These are the activations of a small network on made-up records, seen along a few directions, one row for each record.
After each row come some of the record's fields: FELU, RENI, GIZ, MITOM.
Other fields move the rows too, some of them a lot.
(in the rows, 500 means zero)
Strong random noise was added to every row along 23 fixed directions; ignore it. To show where, here is one row again and again, with new noise each time:
639; 442; 516; 597; 469; 302; 391; 438; 447; 538; 592; 316; 455; 466; 516; 625; 519; 485; 516; 493; 523; 623; 417; 487; 532; 341; 382; 629; 517; 412; 484; 633; 532; 548; 400; 449; 535; 460; 419; 737; 459
550; 486; 388; 623; 478; 503; 425; 590; 457; 375; 480; 609; 438; 671; 584; 569; 629; 466; 423; 397; 561; 307; 685; 604; 429; 482; 487; 608; 448; 645; 506; 532; 522; 443; 327; 270; 424; 379; 525; 625; 631
292; 625; 544; 540; 431; 438; 411; 454; 450; 551; 351; 571; 457; 720; 685; 371; 493; 453; 217; 333; 508; 469; 403; 614; 457; 560; 601; 287; 590; 578; 482; 395; 461; 658; 439; 249; 325; 370; 588; 294; 468
547; 554; 816; 500; 576; 615; 640; 309; 560; 551; 566; 505; 598; 416; 315; 564; 410; 448; 485; 448; 613; 584; 428; 404; 415; 439; 522; 388; 480; 449; 342; 641; 552; 374; 538; 473; 321; 385; 711; 484; 447
584; 416; 513; 588; 413; 477; 541; 406; 483; 457; 643; 477; 532; 576; 634; 468; 484; 462; 617; 330; 592; 396; 513; 666; 291; 620; 465; 675; 359; 543; 527; 599; 400; 577; 538; 369; 430; 466; 670; 452; 588
424; 655; 589; 465; 526; 645; 585; 617; 385; 583; 457; 606; 604; 532; 276; 433; 391; 597; 554; 406; 738; 368; 355; 611; 656; 325; 606; 484; 459; 684; 473; 398; 390; 684; 680; 552; 491; 488; 499; 580; 481
441; 565; 716; 215; 517; 293; 444; 284; 447; 813; 709; 436; 731; 522; 528; 392; 209; 468; 371; 359; 447; 487; 508; 346; 441; 566; 550; 326; 619; 540; 238; 447; 587; 645; 200; 500; 496; 528; 554; 292; 391
431; 490; 551; 494; 440; 630; 512; 485; 545; 475; 427; 382; 510; 428; 517; 420; 576; 466; 562; 401; 297; 515; 545; 530; 390; 387; 385; 517; 332; 429; 597; 588; 536; 528; 613; 570; 320; 780; 559; 498; 511
561; 363; 421; 601; 567; 206; 441; 506; 513; 471; 466; 500; 502; 790; 481; 509; 291; 521; 522; 219; 522; 438; 398; 493; 469; 430; 552; 503; 568; 479; 569; 487; 593; 315; 395; 389; 266; 632; 661; 504; 544
500; 226; 430; 526; 601; 498; 561; 301; 554; 450; 541; 453; 326; 546; 515; 463; 514; 478; 695; 584; 479; 330; 514; 633; 416; 650; 429; 414; 423; 513; 364; 684; 490; 261; 422; 455; 586; 616; 500; 696; 612
519; 410; 388; 520; 504; 645; 392; 637; 480; 489; 490; 542; 348; 461; 662; 489; 660; 560; 489; 630; 470; 546; 399; 627; 590; 526; 581; 576; 474; 460; 554; 487; 536; 388; 704; 535; 659; 435; 313; 605; 618
334; 310; 526; 359; 628; 515; 542; 540; 426; 409; 527; 471; 519; 663; 426; 429; 312; 556; 661; 454; 326; 472; 446; 501; 538; 619; 585; 223; 423; 453; 420; 650; 517; 377; 617; 568; 434; 442; 702; 639; 615
363; 619; 308; 561; 679; 382; 430; 495; 404; 399; 358; 458; 315; 561; 481; 389; 460; 600; 546; 573; 446; 539; 570; 576; 642; 494; 618; 443; 553; 762; 550; 554; 298; 752; 364; 413; 577; 507; 413; 698; 518
508; 474; 526; 512; 420; 447; 443; 560; 522; 560; 466; 514; 446; 633; 588; 550; 561; 573; 374; 520; 472; 584; 509; 543; 552; 375; 414; 510; 702; 382; 443; 330; 430; 726; 440; 424; 567; 490; 469; 468; 424
520; 483; 498; 621; 499; 494; 561; 488; 519; 554; 437; 403; 304; 678; 604; 500; 539; 392; 345; 530; 668; 511; 397; 576; 615; 400; 573; 248; 469; 561; 506; 338; 603; 431; 501; 464; 230; 556; 488; 491; 529
527; 600; 457; 454; 401; 625; 675; 496; 549; 475; 605; 403; 522; 531; 501; 451; 573; 416; 472; 514; 489; 674; 560; 409; 560; 547; 527; 454; 421; 605; 495; 287; 514; 458; 486; 580; 318; 459; 327; 340; 431
466; 531; 603; 557; 286; 417; 711; 596; 307; 494; 570; 327; 615; 405; 647; 567; 363; 454; 581; 523; 507; 555; 396; 519; 320; 410; 403; 481; 636; 394; 834; 565; 425; 621; 442; 554; 511; 289; 567; 588; 465
471; 434; 648; 463; 513; 540; 478; 665; 613; 648; 509; 605; 506; 466; 438; 502; 413; 520; 454; 411; 535; 309; 540; 513; 471; 321; 453; 489; 698; 385; 396; 602; 470; 439; 379; 447; 575; 618; 601; 563; 455
643; 392; 470; 595; 301; 456; 575; 487; 573; 583; 687; 469; 396; 473; 505; 527; 598; 473; 463; 343; 601; 451; 533; 456; 356; 548; 465; 617; 461; 374; 557; 371; 531; 325; 515; 322; 432; 377; 493; 398; 462
379; 451; 502; 533; 317; 627; 572; 523; 431; 553; 659; 496; 596; 471; 566; 582; 524; 334; 406; 466; 587; 329; 702; 537; 448; 516; 626; 507; 555; 666; 477; 584; 472; 574; 308; 261; 641; 261; 398; 610; 580
499; 503; 595; 544; 442; 526; 484; 609; 476; 608; 623; 602; 610; 564; 447; 628; 479; 489; 361; 413; 448; 374; 659; 452; 450; 350; 403; 532; 512; 440; 345; 557; 464; 619; 312; 408; 505; 393; 512; 629; 450
512; 562; 586; 392; 596; 503; 409; 583; 461; 494; 490; 522; 551; 418; 577; 549; 435; 501; 408; 525; 421; 602; 543; 367; 539; 558; 738; 415; 576; 490; 582; 572; 667; 431; 550; 517; 469; 335; 670; 455; 634
591; 482; 486; 499; 608; 514; 420; 630; 680; 427; 465; 415; 477; 492; 527; 455; 576; 454; 669; 506; 549; 545; 402; 512; 570; 532; 568; 617; 604; 472; 564; 585; 560; 390; 592; 623; 551; 481; 434; 383; 550
579; 474; 511; 553; 350; 231; 405; 544; 440; 592; 520; 404; 482; 415; 585; 570; 511; 459; 401; 451; 563; 419; 444; 436; 438; 442; 413; 558; 640; 402; 598; 473; 628; 409; 274; 429; 574; 398; 443; 515; 431
377; 369; 503; 550; 461; 617; 590; 571; 478; 457; 516; 500; 575; 488; 301; 454; 506; 636; 608; 451; 329; 460; 596; 405; 398; 474; 481; 513; 337; 395; 545; 335; 491; 544; 647; 643; 533; 489; 479; 403; 434

629; 513; 478; 568; 423; 479; 525; 505; 552; 391; 422; 527; 403; 572; 692; 638; 650; 351; 469; 639; 687; 463; 474; 663; 607; 635; 478; 502; 595; 552; 487; 591; 453; 535; 490; 395; 518; 380; 594; 546; 618 -> FELU=nok RENI=tun GIZ=dubu MITOM=lukam
470; 481; 592; 577; 563; 514; 695; 431; 405; 485; 540; 593; 545; 526; 173; 508; 393; 673; 573; 399; 515; 351; 671; 354; 272; 406; 439; 441; 380; 481; 528; 345; 490; 480; 453; 493; 391; 397; 680; 487; 425 -> FELU=fon RENI=zin GIZ=dubu MITOM=tibu
409; 447; 470; 537; 504; 776; 426; 412; 462; 623; 541; 540; 391; 671; 565; 524; 711; 519; 301; 528; 402; 572; 578; 595; 486; 263; 468; 440; 416; 493; 357; 382; 571; 555; 522; 321; 452; 498; 196; 665; 539 -> FELU=fon RENI=supo GIZ=dubu MITOM=tibu
416; 265; 470; 462; 407; 500; 512; 540; 534; 352; 446; 472; 448; 406; 395; 445; 520; 647; 650; 409; 401; 548; 497; 446; 355; 462; 427; 614; 669; 314; 652; 486; 526; 199; 541; 417; 643; 509; 530; 514; 458 -> FELU=fon RENI=zin GIZ=dubu MITOM=tibu
493; 707; 543; 337; 499; 475; 421; 233; 395; 609; 521; 418; 421; 450; 695; 299; 518; 399; 301; 475; 679; 609; 344; 540; 495; 648; 679; 335; 449; 763; 453; 379; 671; 339; 421; 361; 330; 399; 397; 312; 531 -> FELU=fon RENI=tun GIZ=dubu MITOM=buto
618; 430; 441; 591; 491; 339; 542; 610; 549; 701; 628; 484; 317; 559; 493; 355; 340; 612; 570; 253; 543; 389; 397; 526; 303; 341; 367; 573; 465; 340; 640; 420; 442; 333; 491; 466; 313; 720; 545; 497; 410 -> FELU=fon RENI=tun GIZ=ninif MITOM=lukam
592; 234; 282; 543; 498; 518; 480; 491; 498; 357; 625; 563; 421; 600; 525; 633; 532; 586; 451; 505; 399; 662; 680; 406; 536; 539; 628; 622; 515; 484; 512; 424; 583; 209; 465; 345; 532; 459; 445; 661; 611 -> FELU=fon RENI=vuk GIZ=dubu MITOM=lukam
312; 638; 583; 497; 551; 577; 423; 410; 480; 680; 442; 491; 487; 373; 591; 415; 574; 340; 376; 624; 457; 245; 502; 592; 456; 500; 409; 325; 446; 596; 357; 714; 485; 635; 274; 536; 624; 563; 298; 607; 453 -> FELU=fon RENI=bikif GIZ=dubu MITOM=tibu
549; 410; 422; 530; 505; 325; 506; 708; 513; 683; 651; 595; 393; 502; 620; 558; 435; 550; 428; 558; 308; 310; 584; 358; 375; 755; 533; 346; 495; 169; 630; 462; 501; 521; 546; 569; 591; 266; 632; 394; 539 -> FELU=fon RENI=bikif GIZ=dubu MITOM=lukam
604; 657; 477; 323; 469; 521; 459; 713; 460; 596; 655; 472; 454; 479; 645; 443; 472; 457; 497; 445; 630; 489; 468; 590; 616; 483; 535; 535; 521; 602; 536; 588; 440; 537; 536; 465; 450; 471; 495; 612; 589 -> FELU=mos RENI=bikif GIZ=dubu MITOM=lukam
570; 578; 455; 380; 598; 389; 556; 452; 379; 420; 504; 526; 463; 809; 342; 419; 411; 678; 589; 259; 507; 535; 484; 499; 485; 385; 391; 443; 406; 569; 502; 338; 484; 485; 491; 419; 163; 536; 656; 602; 498 -> FELU=fon RENI=supo GIZ=dubu MITOM=tibu
643; 700; 502; 394; 375; 340; 523; 679; 520; 618; 506; 382; 491; 580; 597; 650; 594; 350; 393; 610; 534; 605; 379; 411; 826; 535; 432; 305; 593; 340; 530; 381; 530; 756; 612; 639; 389; 352; 502; 462; 463 -> FELU=nok RENI=zin GIZ=ninif MITOM=tibu
247; 625; 557; 609; 395; 537; 473; 570; 550; 491; 413; 580; 525; 382; 586; 408; 412; 417; 315; 493; 414; 578; 413; 572; 535; 548; 541; 449; 594; 523; 424; 718; 229; 615; 434; 386; 551; 502; 525; 463; 322 -> FELU=fon RENI=zin GIZ=ninif MITOM=tibu
559; 376; 571; 474; 458; 650; 649; 330; 539; 422; 614; 611; 457; 552; 579; 533; 457; 566; 416; 486; 605; 811; 426; 539; 382; 513; 563; 553; 722; 424; 423; 461; 417; 213; 509; 234; 467; 375; 572; 486; 474 -> FELU=fon RENI=tun GIZ=ninif MITOM=lukam
374; 370; 389; 668; 548; 613; 441; 588; 544; 532; 407; 729; 595; 593; 597; 585; 486; 484; 374; 603; 442; 344; 542; 555; 522; 536; 711; 530; 617; 531; 517; 436; 547; 485; 486; 529; 719; 505; 329; 407; 601 -> FELU=fon RENI=zin GIZ=dubu MITOM=tibu
577; 648; 350; 398; 640; 536; 537; 603; 686; 630; 584; 649; 406; 624; 347; 443; 480; 491; 605; 339; 449; 389; 474; 501; 710; 651; 600; 461; 446; 519; 427; 619; 316; 563; 734; 462; 362; 541; 528; 552; 578 -> FELU=mos RENI=tun GIZ=dubu MITOM=buto
484; 464; 451; 428; 376; 454; 615; 462; 213; 450; 500; 541; 665; 565; 570; 621; 404; 575; 536; 600; 539; 474; 441; 581; 494; 436; 440; 523; 585; 589; 614; 369; 534; 533; 396; 540; 643; 420; 404; 706; 564 -> FELU=fon RENI=supo GIZ=dubu MITOM=buto
581; 511; 528; 575; 656; 445; 455; 291; 649; 326; 372; 537; 473; 480; 479; 574; 596; 519; 481; 660; 479; 619; 658; 426; 456; 570; 444; 585; 624; 535; 366; 528; 506; 493; 293; 464; 567; 529; 549; 396; 458 -> FELU=fon RENI=zin GIZ=dubu MITOM=lukam
521; 544; 503; 576; 511; 365; 355; 541; 497; 358; 381; 374; 401; 462; 423; 528; 688; 579; 608; 501; 447; 616; 427; 461; 488; 476; 378; 619; 581; 373; 612; 557; 492; 605; 570; 496; 620; 230; 461; 513; 447 -> FELU=tovak RENI=bikif GIZ=dubu MITOM=tibu
568; 716; 490; 408; 511; 433; 641; 463; 448; 552; 446; 563; 562; 438; 422; 520; 513; 535; 574; 546; 491; 349; 546; 449; 368; 484; 309; 505; 695; 492; 637; 490; 452; 506; 289; 496; 542; 421; 449; 569; 429 -> FELU=fon RENI=vuk GIZ=ninif MITOM=lukam
363; 488; 513; 453; 481; 613; 560; 458; 457; 543; 507; 662; 610; 537; 478; 455; 494; 496; 472; 491; 561; 300; 527; 540; 349; 564; 499; 461; 460; 577; 466; 345; 545; 486; 513; 525; 606; 465; 423; 383; 520 -> FELU=mos RENI=bikif GIZ=ninif MITOM=buto
369; 609; 505; 439; 328; 491; 516; 430; 389; 498; 380; 510; 648; 440; 492; 579; 528; 487; 352; 511; 348; 565; 555; 436; 546; 488; 486; 442; 535; 503; 557; 432; 512; 708; 477; 455; 512; 497; 500; 490; 457 -> FELU=fon RENI=supo GIZ=dubu MITOM=lukam
463; 450; 642; 602; 621; 581; 469; 424; 374; 355; 405; 467; 380; 503; 456; 420; 557; 623; 556; 541; 713; 466; 556; 604; 292; 365; 480; 494; 365; 623; 521; 390; 568; 515; 542; 476; 488; 381; 653; 491; 556 -> FELU=tovak RENI=tun GIZ=ninif MITOM=lukam
671; 365; 478; 610; 532; 415; 600; 454; 457; 410; 614; 473; 355; 475; 451; 649; 402; 617; 479; 623; 517; 782; 513; 384; 557; 492; 541; 482; 416; 378; 502; 427; 487; 357; 586; 536; 407; 483; 657; 619; 487 -> FELU=fon RENI=bikif GIZ=dubu MITOM=tibu
270; 410; 451; 606; 474; 458; 365; 605; 392; 412; 452; 510; 628; 643; 577; 525; 495; 407; 405; 593; 402; 397; 417; 562; 640; 648; 524; 353; 388; 552; 317; 597; 495; 602; 425; 609; 634; 284; 358; 525; 473 -> FELU=fon RENI=zin GIZ=dubu MITOM=tibu
590; 593; 507; 373; 553; 446; 394; 515; 424; 768; 679; 427; 512; 518; 758; 427; 460; 484; 555; 495; 492; 459; 361; 594; 374; 443; 447; 551; 585; 469; 600; 565; 575; 540; 440; 556; 576; 434; 302; 539; 587 -> FELU=fon RENI=supo GIZ=ninif MITOM=tibu
495; 595; 483; 396; 658; 477; 345; 576; 614; 453; 423; 457; 463; 700; 701; 371; 589; 452; 671; 538; 481; 355; 591; 735; 461; 513; 336; 556; 667; 606; 415; 680; 351; 828; 328; 476; 597; 583; 476; 474; 589 -> FELU=mos RENI=zin GIZ=dubu MITOM=lukam
398; 677; 356; 463; 624; 500; 501; 334; 389; 393; 390; 467; 473; 488; 430; 446; 522; 579; 613; 512; 408; 617; 576; 505; 448; 448; 563; 574; 620; 705; 691; 568; 417; 614; 402; 351; 583; 430; 317; 686; 553 -> FELU=fon RENI=bikif GIZ=dubu MITOM=buto

Which values does each new row have?
488; 565; 477; 794; 691; 387; 356; 491; 605; 285; 335; 622; 487; 410; 266; 493; 548; 536; 589; 368; 506; 366; 601; 433; 313; 576; 514; 718; 391; 557; 499; 739; 450; 413; 422; 394; 506; 371; 639; 433; 456 -> FELU=tovak RENI=zin GIZ=ninif MITOM=tibu
525; 353; 487; 551; 457; 545; 575; 442; 524; 359; 614; 424; 497; 757; 561; 473; 519; 386; 648; 332; 660; 457; 433; 656; 346; 531; 445; 530; 506; 555; 479; 614; 493; 267; 431; 291; 363; 291; 497; 552; 587 -> FELU=fon RENI=tun GIZ=dubu MITOM=buto
455; 600; 378; 474; 389; 522; 605; 439; 557; 407; 466; 496; 634; 573; 446; 556; 552; 340; 555; 448; 487; 517; 439; 525; 669; 652; 523; 509; 511; 612; 490; 612; 398; 571; 534; 441; 466; 463; 413; 538; 512 -> FELU=fon RENI=supo GIZ=dubu MITOM=lukam
409; 402; 578; 426; 619; 570; 495; 314; 486; 672; 612; 576; 377; 491; 442; 431; 452; 618; 432; 460; 456; 430; 649; 445; 277; 508; 583; 369; 549; 418; 425; 486; 510; 485; 478; 283; 586; 428; 583; 502; 546 -> FELU=fon RENI=bikif GIZ=dubu MITOM=lukam
508; 484; 519; 734; 474; 584; 651; 552; 671; 547; 613; 442; 407; 400; 543; 483; 446; 382; 487; 468; 594; 500; 620; 511; 396; 415; 550; 563; 479; 526; 568; 609; 341; 506; 410; 453; 394; 616; 531; 438; 428 -> FELU=fon RENI=supo GIZ=dubu MITOM=tibu
240; 369; 594; 496; 456; 666; 627; 487; 581; 363; 469; 506; 738; 811; 296; 528; 487; 421; 591; 439; 410; 463; 561; 487; 531; 513; 447; 341; 565; 493; 265; 465; 403; 688; 471; 524; 522; 337; 474; 380; 430 -> FELU=fon RENI=tun GIZ=dubu MITOM=tibu
379; 648; 537; 490; 465; 540; 615; 510; 424; 471; 292; 619; 487; 491; 316; 348; 452; 574; 494; 455; 734; 334; 282; 601; 557; 426; 408; 404; 485; 662; 469; 337; 436; 342; 487; 566; 435; 613; 449; 490; 346 -> FELU=fon RENI=bikif GIZ=dubu MITOM=tibu
675; 545; 599; 412; 164; 570; 458; 578; 476; 655; 666; 547; 586; 248; 693; 597; 630; 402; 315; 461; 640; 411; 598; 535; 428; 462; 404; 772; 531; 483; 483; 456; 578; 476; 417; 387; 617; 501; 475; 467; 508 -> FELU=tovak RENI=tun GIZ=dubu MITOM=lukam
645; 580; 555; 573; 449; 422; 556; 424; 467; 441; 414; 625; 780; 478; 629; 763; 522; 417; 362; 741; 372; 523; 528; 370; 433; 575; 348; 562; 543; 455; 481; 411; 683; 432; 257; 779; 534; 501; 400; 356; 470 -> FELU=mos RENI=bikif GIZ=dubu MITOM=tibu
575; 557; 396; 502; 512; 332; 556; 451; 506; 455; 441; 490; 499; 716; 579; 554; 411; 537; 530; 450; 503; 747; 314; 484; 599; 582; 668; 484; 733; 442; 719; 352; 453; 627; 667; 440; 405; 382; 576; 366; 563 -> FELU=fon RENI=tun GIZ=dubu MITOM=buto
536; 554; 568; 513; 583; 569; 517; 432; 408; 478; 488; 598; 691; 590; 309; 519; 437; 577; 601; 370; 456; 450; 370; 526; 432; 341; 328; 602; 293; 516; 415; 563; 541; 413; 550; 642; 355; 570; 453; 638; 473 -> FELU=fon RENI=tun GIZ=dubu MITOM=buto
432; 517; 504; 366; 532; 571; 583; 502; 450; 450; 479; 506; 450; 664; 562; 451; 453; 564; 561; 440; 377; 550; 584; 572; 431; 428; 450; 387; 603; 489; 588; 531; 425; 593; 517; 396; 366; 542; 661; 609; 599 -> FELU=fon RENI=zin GIZ=dubu MITOM=tibu
410; 434; 475; 418; 373; 521; 447; 423; 442; 527; 486; 441; 406; 303; 572; 427; 640; 542; 508; 573; 384; 502; 514; 536; 393; 527; 357; 558; 538; 433; 541; 533; 487; 450; 454; 444; 731; 489; 329; 588; 462 -> FELU=nok RENI=tun GIZ=dubu MITOM=lukam
474; 587; 655; 506; 509; 470; 438; 366; 566; 541; 363; 495; 579; 630; 307; 559; 529; 389; 447; 417; 554; 557; 179; 515; 706; 417; 388; 372; 512; 452; 222; 601; 565; 461; 580; 505; 363; 478; 438; 557; 389 -> FELU=tovak RENI=tun GIZ=dubu MITOM=tibu
